These are the activations of a small neural network, seen along a few directions. Each row is one input.
In each table, some parts of the input vary, and every possible input appears once, in random order.
A made-up example of a description, with smaller parts first: one of 8 places around a ring, together with either a single point or (one of 2 separate values, together with one of 4 places along a line) or one of 11 places around a ring.
Shared parts are said once, and a part with two or three values counts as separate values.
(in the rows, 128 means zero)

A family of inputs:
r1: [ 87 132 156 137 109 115 202 113 139  93  81 137 149 107  84]
r2: [171 210 157 174 147 161 145  92 116  93  70 117 124 109 135]
r3: [181 131 112 122 118 100 164 144  79  75 208 127 117 120 132]
r4: [150 155  84 171 179 182  48 108 134 178 101 104 124 195 172]
r5: [ 83  57 133  95 128 144  35 136 179 225 111 130 131 139 166]
r6: [ 95 116 203  99  93 139 133 113 160 140  76 142 124  57 127]
r7: [191 194  90 158 124 123 145 156  98  70 168 134  95 121 124]
r8: [114 107  90 115 100  70 199 183 116  74 171 152 117 116  59]
r9: [118  98 133  87  82  97 135 170 129 121 178 159 112  67 101]
r10: [134  96 113 126 170 149  61  98 122 187 150  98 145 197 177]
r11: [ 64  77  88 122 153 123 104 144 161 181 114 119 149 191 117]
r12: [148 164 176 132 133 133 166  78 103  99 109 118 148 115 144]
Changing only one part turns r6 into r9. The same change can be made to r2. Which row results?
> r7
What do these inputs look like to the network?
> one of 3 separate values, together with one of 4 places along a line
Change only the choice among 3 separate values in r11. List by row number the other rows that result.
> r1, r8

A family of inputs:
r13: [145  72 138 135 175 162  42 103 154 198  89  90 126 187 202]
r14: [193 166 100 144 138 108 167 132  65  64 193 125 113 134  97]
r15: [155 167 111 144 158 188   8 105 138 204 126 116 122 155 196]
r16: [ 94 141  89 170 190 166  82  91 150 186  71  98 161 228 148]
r17: [190 167  98 146 126  97 181 140  79  57 197 125 128 139 141]
r18: [119 106 105 119 102  97 139 177 142 113 135 155  97 105  69]
r19: [ 55  53 146  64  99 101 127 140 152 171 143 144 147 115 122]
r20: [ 58  53 145  79 107 113 117 132 143 179 148 143 160 102 102]
r21: [105 104 106 115  90 101 158 189 154 101 146 145  97 108 105]
r22: [144 192 186 138 107 132 200 104 122  63  80 131 121  75 127]
r23: [151 186 184 154 116 142 187  93 109  73  80 135 134  61  98]
What do these inputs look like to the network?
> either one of 3 separate values or (one of 2 separate values, together with one of 4 places along a line)
Change only the choice among 2 separate values in r23. List by row number the other rows that result.
> r22
